Each row below holds a small network's activations on one input, seen along a few directions.
In each table, some parts of the input vary, and every possible input appears once, in random order.
Descriptions start from the smaller parts, as in this example, which fits no table here: ring(5) and (point or line(11) or (values(3) and line(6))).
Shared parts are said once, and a part with two or three values counts as separate values.
In the rows, 128 means zero.

A family of inputs:
x1: [142 131 128 111 123 120 120 127 120 136 113 125 130 125 138 119 144 104
 129]
x2: [111 149 127 142 143 127 125 142 139 132 145 119 121 115 117 126 131 137
 123]
x3: [150 133 113 129 115 112 119 133 131 132 119 123 117 102 137 113 134 115
 119]
x4: [111 141 129 135 141 129 124 144 143 127 143 122 131 122 116 128 133 138
 118]
x5: [140 131 122 120 111 124 119 136 123 133 100 115 133 129 132 127 133 117
 117]
x6: [103 142 134 118 159 137 130 138 123 137 141 133 127 139 118 128 148 131
 142]
x7: [161  28 145 163  80 147 180  45 123  75 156 171 123 160 138 164  34 180
 152]
x8: [149 125 120 130 115 117 117 133 134 119 116 128 124 112 136 112 140 114
 114]
x9: [ 99 151 130 130 137 141 124 146 128 140 122 110 142 139 118 143 124 141
 125]
x10: [141 127 121 108 134 118 124 128 119 136 116 141 123 130 136 115 148 103
 135]
x11: [103 149 139 121 148 136 126 136 126 142 137 119 136 135 121 134 138 128
 135]
- What do these inputs look like to the network? => point or (values(2) and line(5))
- Change only the values(2) part in x10. List by row number the other rows that result. => x6

A family of inputs:
x12: [110 222 105  98 156 104  77 190 137 179  76 112 134 103 142  98 211  50
 109]
x13: [154  90 118 128 117 128 133 113 121 115 114 156 112 142 134 123 127 123
 135]
x14: [ 74 219 100  83 183 128  90 205 123 197 113  96 145 116 109 117 204 110
 124]
x15: [ 83 220 116 108 192 121  84 228 134 152 111  93 138 106 117 106 200  96
 109]
x16: [145 105 145 119 108 125 133 111 135 114 146 123 147 129 123 134 117 121
 125]
x17: [136 119 117 149 109 136 142 116 127 127 133 120 109 110 131 132  98 141
 137]
x18: [118 121 123 158 122 141 124 124 138 114 134 136 127 121 125 135 113 150
 116]
x19: [121 115 141 138 121 133 146 112 119 124 123 124 134 157 125 155  95 145
 134]
x20: [ 98 231 117 110 179  94  84 190 108 184 111  91 128  94 115  89 194  81
 125]
x21: [122 113 137 141 138 135 135 117 140 110 145 147 134 128 133 125 128 148
 135]
x22: [141 113 128 125 124 127 136 107 126 126 151 130 131 116 138 130  97 126
 141]
x23: [117 115 137 148 114 154 144 112 118 127 121 121 124 146 122 153  99 145
 133]
x24: [122 109 131 140 141 129 132 121 139 106 141 160 118 132 119 125 124 147
 132]
x25: [150 104 137 126 113 128 138 114 138 122 143 149 110 129 115 134 132 132
 125]
x26: [151 107 119 132 103 125 135 124 120 117 103 136 131 134 140 123 108 136
 119]
x27: [ 98 204 122  91 173 107  81 192 148 180 102  70 128 105 114  91 205  73
  90]
x28: [144 110 120 131 129 128 146 102 126 121 147 146 101 124 125 125 108 134
 143]
x29: [149  95 132 116 118 122 128 109 112 106 113 136 148 132 143 128 113 118
 131]
x30: [140 117 127 140  95 135 131 115 133 114 135 117 123 124 119 134 121 141
 111]
x31: [144 116 133 133 100 120 136 122 135 122 136 127 130 129 126 139 114 138
 109]
x32: [118 108 136 135 134 122 124 122 140 104 144 137 153 131 131 130 113 138
 136]
x33: [140 113 129 131 125 131 144 104 124 131 152 140 110 116 144 130 113 136
 142]
x34: [147 107 119 137  95 137 124 128 122 118 102 130 119 124 138 123 115 143
 125]
x35: [120 109 150 120 123 139 136 104 120 117 136 125 148 158 128 148  96 137
 146]
x36: [119 108 138 128 129 142 150 103 119 118 133 146 114 160 115 142 113 143
 145]
x37: [144 106 144 127 109 129 144 109 133 119 147 134 127 130 131 134 134 130
 127]
x38: [152  96 129 127 117 133 133 112 119 122 119 149 126 131 148 126 133 126
 133]
x39: [124 120 124 152 129 123 131 120 141 108 135 133 142 137 127 133 105 148
 119]
x40: [116 111 148 125 126 142 149 101 116 120 137 135 128 157 133 146 118 146
 147]
x41: [144 120 118 142 119 122 145 113 129 126 137 122 120 121 133 132  92 139
 136]
- What do these inputs look like to the network? => values(5) and (point or line(5))
- Changing only the values(5) part turns x35 into x22. The same change can be made to x19. Which row results? => x41
- Which other rows agree with x31 in the values(5) part? List them by row number. => x16, x25, x27, x30, x37

A family of inputs:
x42: [115 183 100 158 118 127 111 182 126 147 165  78 123  38 123 117 134 174
 102]
x43: [186 122 129  42 141  88 112 135 113 150 111 129 139 115 171 109 176  43
 127]
x44: [140 132 105 113 149  92 104 154 161 121 121 202 121 120 113  92 207  66
 110]
x45: [178 107 157  87 160  86  93 129 147 115 140 150 138 108 157  76 232  56
 108]
x46: [180  43 148  76  74 124 173  64 103 127 144 133 140 147 127 157  89 137
 149]
x47: [125 125  69 110 184 120 111 150 117 118 117 199  90  93 147  77 171 105
 176]
x48: [101 147 131 154 137 164 106 194 143  99 131 115 199 115 126 154 110 180
 106]
x49: [ 83 149 143 128 146 154 103 158 101 113  46 107 157 193 109 150 138 133
 113]
x50: [161  73 151 137  70 137 102 131 146  48  89 125 170 154 132 112 133 116
  81]
x51: [154 183  98 114  82 115 112 134 104 188  76  84 102 113 144 137 143 110
 147]
x52: [133  68 139 147  95 140 184  73 156  92 168 191  91 161 119 152 123 174
 124]
x53: [ 91 173 155 154 169 123 139 126 104 137 117 106 116 164 106 140  93 115
 142]
x54: [187 130 121 151  76 103 107 121 150 112 125  83  93  59 126  97 154 105
  79]
x55: [ 72 189 144  71 211 120 106 168 159 179 156 118 165 146 108 100 205  89
 121]
x56: [134 167 121  58 141 134 115 129  91 180 107 149 119 135 157 120 180  48
 174]
x57: [164 150  89 171  88 102 118 135 168 131 116 126  72  82 106 112 146 122
  67]
x58: [119 120 126 106  93 163 107 106  94 152  50 126 177 181 147 162 125 133
 133]
x59: [ 82 149 135 177 150 118 135 127 129 112 203 119 157  83 132 142  66 171
 140]
x60: [131 144 146 128 114 128 140  79 101 165 123 130 133 150 151 154  73 118
 170]
x61: [137  99 147  80 105 161 159  59  81 167 142 145 123 194 124 182 119 153
 180]
x62: [165  43 181 117  76 141 163  57 145  70 179 149 115 132 121 131 127 143
 139]
x63: [138  89  87 175 133 168 126 150 124  90  77 161 128 147 157 107 105 173
 132]
x64: [ 53 177 155 146 180 135 127 137 169 141 178  90 151 133 102 157  95 137
 125]
x65: [145 109 123 189 118 103 139  96 171  94 154 171 114 135 123 130  79 126
 105]
x66: [173  82 175 161 108 109 123  77 158  78 166 131 135 105 141 109  77 106
 117]
x67: [ 54 128 162 114 162 166 164 127 146 149 202 104 129 165  88 174 129 167
 148]
x68: [161  71 115 106  64 121 114 126 104 114  50 107 192 150 145 132  97 112
  99]
x69: [108 105 147 144 142 159 163 126 122 119 216 131 147 113  98 169 105 203
 163]
x70: [197 142  94 103  63  85 122 139 120 147  78  57 115  80 147 127 129  90
  97]
x71: [109 190 121 146 133 117 117 167 103 175  81  77  82 121 103 114 142 121
 122]
x72: [134 102 114 164  90 148 132 143 169  77  79 173 144 168 139 123 130 142
  72]
x73: [122  94  94 194 155 122 151  94 119 105 156 171  85 106 157 115  48 157
 168]
x74: [154 137  61 160 130 133 119 147 115 131 111 122  59  62 137  97 117 152
 128]
x75: [ 78 198 126 128 141 122 101 187 166 184 137  61 115  95  94 127 143 143
  88]
x76: [ 90 123 162 108 158 157 161 106  81 138 137 121 100 207  89 161 130 145
 156]
x77: [105 188 144  82 192 117 113 166  95 163 103 132 117 169 105 100 187  60
 140]
x78: [137  58 107 161 143 163 181  87 108 104 159 185  73 134 135 132  96 206
 193]
x79: [ 49 167 143 131 154 166 104 188 169 123 111  96 183 151 112 167 134 153
  98]
x80: [174  89 148 124  89  85 147  90 114 131 130 121 147 110 162 127  38 102
 133]
x81: [ 99 174 107 106 185 109 115 157 123 136 171 147 165  87 140  79 197 131
 146]
- Changing only one part turns x57 into x72. The same change can be made to x70. Which row results? => x68
- Changing only one part turns x48 into x59. The same change can be made to x79. Which row results? => x64
- What do these inputs look like to the network? => values(5) and ring(8)
- Change only the values(5) part in x62. List by row number the other rows that result. => x45, x50, x54, x66
- Change only the ring(8) part in x61. List by row number the other rows that result. => x46, x52, x62, x67, x69, x76, x78
- Change only the values(5) part in x74. List by row number the other rows that result. => x47, x63, x73, x78
